Each row below is a small network's average activation on inputs in which a field has the value named, seen along a few directions.
Related values have similar rows: they may be neighbours, one step apart, or belong to one group.
(in the rows, 500 means zero)
Random noise pushes rows far along 4 fixed directions. That doesn't count. These rows show it; they differ only by the noise:
758; 395; 775; 556; 574; 740; 154; 587; 312; 866; 138; 377; 354; 487; 528; 211; 835; 485; 14
273; 454; 485; 598; 584; 704; 381; 428; 327; 604; 607; 561; 833; 798; 614; 510; 529; 384; 885
432; 485; 642; 543; 433; 625; 426; 509; 457; 656; 255; 474; 408; 444; 636; 431; 580; 452; 330
277; 761; 323; 455; 237; 375; 827; 449; 898; 423; 559; 224; 330; 235; 329; 686; 417; 495; 335
365; 549; 337; 480; 375; 503; 730; 524; 808; 406; 623; 513; 582; 498; 390; 591; 413; 446; 884
616; 346; 658; 505; 438; 644; 464; 637; 586; 603; 199; 660; 393; 450; 601; 338; 573; 458; 589


M, 15 values:
m15: 507; 510; 402; 546; 404; 445; 714; 619; 789; 412; 762; 535; 649; 443; 483; 669; 374; 328; 863
m12: 365; 554; 534; 599; 580; 741; 352; 327; 28; 575; 791; 328; 750; 865; 480; 547; 505; 444; 494
m6: 489; 667; 407; 342; 499; 371; 647; 431; 565; 501; 647; 388; 314; 378; 504; 578; 330; 530; 208
m11: 720; 579; 282; 435; 571; 325; 624; 463; 716; 376; 578; 437; 400; 359; 168; 636; 461; 586; 408
m7: 399; 422; 584; 442; 379; 376; 743; 396; 407; 300; 297; 643; 397; 447; 744; 551; 265; 645; 389
m3: 816; 333; 583; 457; 413; 600; 515; 714; 799; 582; 222; 602; 302; 373; 426; 307; 649; 496; 563
m5: 373; 726; 454; 398; 568; 281; 552; 282; 439; 382; 444; 212; 458; 266; 422; 708; 453; 652; 93
m8: 576; 551; 501; 578; 582; 290; 335; 512; 392; 605; 440; 527; 404; 475; 563; 553; 359; 516; 369
m1: 428; 705; 258; 449; 543; 285; 669; 393; 829; 254; 886; 410; 623; 403; 162; 650; 570; 641; 652
m14: 299; 433; 442; 475; 499; 459; 514; 374; 366; 292; 559; 518; 481; 563; 704; 490; 187; 448; 620
m13: 539; 473; 559; 466; 369; 447; 615; 599; 496; 545; 572; 387; 217; 356; 556; 540; 392; 522; 300
m10: 475; 382; 524; 513; 389; 400; 630; 637; 666; 450; 408; 906; 444; 235; 604; 624; 309; 454; 742
m9: 708; 585; 407; 461; 347; 329; 343; 526; 709; 393; 359; 662; 326; 217; 467; 425; 636; 543; 288
m2: 662; 516; 676; 430; 528; 481; 444; 636; 542; 538; 321; 316; 360; 514; 335; 322; 868; 559; 97
m4: 544; 418; 512; 525; 615; 588; 537; 594; 318; 427; 578; 499; 599; 762; 435; 320; 591; 592; 646
A value of M combines one of 5 hidden first parts with one of 3 second parts; all combinations occur once.
Changing only the second part turns m8 into m5. m6 has the same second part as m8; what does that change turn m6 into?
> m7
Changing only the second part turns m4 into m13. m1 has the same second part as m4; what does that change turn m1 into?
> m10

D, 12 values:
d3: 650; 469; 607; 462; 542; 489; 455; 512; 400; 530; 367; 516; 340; 439; 501; 429; 509; 585; 262
d9: 669; 331; 605; 514; 480; 624; 389; 668; 561; 573; 317; 762; 481; 549; 603; 328; 592; 419; 753
d8: 344; 495; 534; 506; 421; 447; 584; 460; 452; 425; 428; 519; 401; 434; 657; 568; 320; 492; 484
d7: 332; 589; 496; 566; 570; 585; 401; 393; 257; 625; 690; 305; 654; 672; 555; 554; 524; 452; 403
d1: 589; 509; 409; 553; 550; 628; 403; 542; 591; 596; 668; 372; 709; 615; 248; 454; 739; 456; 645
d11: 563; 635; 383; 436; 525; 282; 546; 469; 605; 376; 596; 384; 425; 393; 299; 557; 505; 605; 314
d10: 419; 430; 545; 475; 365; 565; 698; 584; 707; 452; 324; 614; 437; 466; 599; 471; 455; 465; 732
d5: 584; 564; 453; 463; 617; 457; 452; 383; 357; 446; 639; 329; 556; 565; 353; 496; 538; 599; 274
d6: 710; 484; 475; 456; 445; 395; 568; 591; 704; 488; 393; 529; 326; 305; 388; 493; 469; 529; 387
d4: 529; 599; 303; 466; 443; 490; 658; 548; 740; 490; 779; 265; 553; 515; 176; 535; 578; 490; 514
d12: 596; 404; 396; 519; 686; 615; 364; 534; 474; 547; 781; 577; 831; 761; 373; 468; 577; 424; 958
d2: 798; 353; 501; 506; 696; 529; 298; 556; 422; 539; 547; 637; 615; 627; 394; 349; 590; 553; 651
D is arranged as a 2 by 6 grid.
Name the neighbours of d6, in listed order.
> d8, d12, d2
Name the neighbours of d1, in listed order.
> d9, d10
A value of D combines one of 2 hidden first parts with one of 6 second parts; all combinations occur once.
Changing only the second part turns d5 into d4. d11 has the same second part as d5; what does that change turn d11 into?
> d9
Changing only the second part turns d12 into d2. d7 has the same second part as d12; what does that change turn d7 into?
> d3

Z, 11 values:
z2: 375; 555; 404; 477; 447; 349; 655; 460; 573; 355; 653; 578; 484; 386; 537; 664; 278; 530; 644
z3: 308; 560; 402; 469; 479; 374; 635; 415; 458; 335; 671; 515; 517; 538; 569; 601; 291; 537; 597
z1: 580; 499; 451; 476; 564; 457; 425; 467; 501; 451; 511; 618; 547; 499; 471; 514; 489; 510; 594
z11: 476; 530; 545; 494; 512; 586; 471; 494; 454; 586; 552; 276; 482; 547; 458; 445; 600; 479; 319
z5: 613; 447; 573; 489; 503; 547; 482; 576; 554; 533; 360; 515; 444; 477; 439; 387; 643; 548; 444
z9: 485; 509; 620; 487; 464; 457; 484; 460; 409; 444; 294; 503; 377; 390; 608; 469; 529; 568; 233
z6: 877; 314; 558; 448; 346; 559; 618; 790; 844; 481; 339; 717; 286; 361; 377; 345; 528; 458; 726
z7: 593; 401; 573; 464; 459; 517; 557; 547; 520; 489; 301; 548; 331; 424; 540; 415; 435; 548; 422
z4: 352; 526; 491; 604; 535; 634; 306; 427; 351; 641; 563; 465; 699; 659; 609; 474; 624; 401; 535
z8: 675; 418; 503; 481; 602; 555; 482; 569; 539; 578; 548; 558; 578; 555; 413; 467; 540; 494; 626
z10: 374; 480; 538; 574; 562; 521; 406; 485; 387; 554; 424; 597; 649; 621; 640; 558; 495; 422; 677
Z is arranged as a line.
Going along Z from z4 by way of its neighbour z6, in what order are z1, z7, z8, z10 met?
> z10, z8, z7, z1
Name the neighbours of z3, in listed order.
> z2

V, 13 values:
v2: 583; 523; 529; 491; 381; 462; 604; 613; 779; 485; 406; 441; 361; 334; 370; 454; 636; 518; 393
v10: 647; 327; 548; 490; 663; 519; 449; 576; 434; 545; 502; 637; 585; 585; 509; 454; 458; 510; 689
v7: 707; 545; 500; 464; 560; 477; 409; 477; 411; 525; 592; 244; 409; 447; 301; 396; 621; 621; 97
v5: 679; 623; 427; 482; 461; 428; 525; 529; 684; 599; 450; 240; 335; 254; 178; 553; 600; 563; 131
v1: 694; 439; 567; 493; 525; 604; 340; 635; 485; 619; 534; 493; 479; 528; 423; 346; 701; 453; 447
v8: 276; 607; 459; 461; 397; 349; 784; 432; 508; 301; 530; 505; 431; 472; 557; 672; 292; 572; 508
v11: 601; 512; 539; 516; 492; 582; 456; 514; 499; 648; 516; 413; 413; 456; 445; 483; 532; 472; 335
v9: 553; 456; 513; 569; 576; 515; 293; 493; 295; 567; 547; 533; 590; 629; 587; 456; 488; 438; 517
v4: 367; 444; 608; 539; 488; 656; 468; 462; 380; 562; 377; 531; 615; 596; 699; 489; 548; 407; 544
v13: 464; 427; 542; 492; 514; 486; 428; 441; 396; 407; 377; 680; 466; 510; 640; 446; 446; 519; 516
v12: 363; 605; 456; 535; 455; 586; 495; 440; 470; 613; 544; 223; 494; 591; 465; 476; 557; 470; 333
v6: 646; 444; 579; 462; 691; 530; 321; 483; 387; 547; 417; 556; 553; 570; 499; 421; 597; 543; 514
v3: 586; 542; 481; 528; 556; 479; 344; 491; 471; 601; 488; 479; 525; 482; 466; 439; 645; 526; 316
V is arranged as a line.
Going along V from v12 by way of its neighbour v4, in what order are v10, v5, v8, v3 met?
> v5, v3, v10, v8
Fewest steps between v1 and v7?
> 8
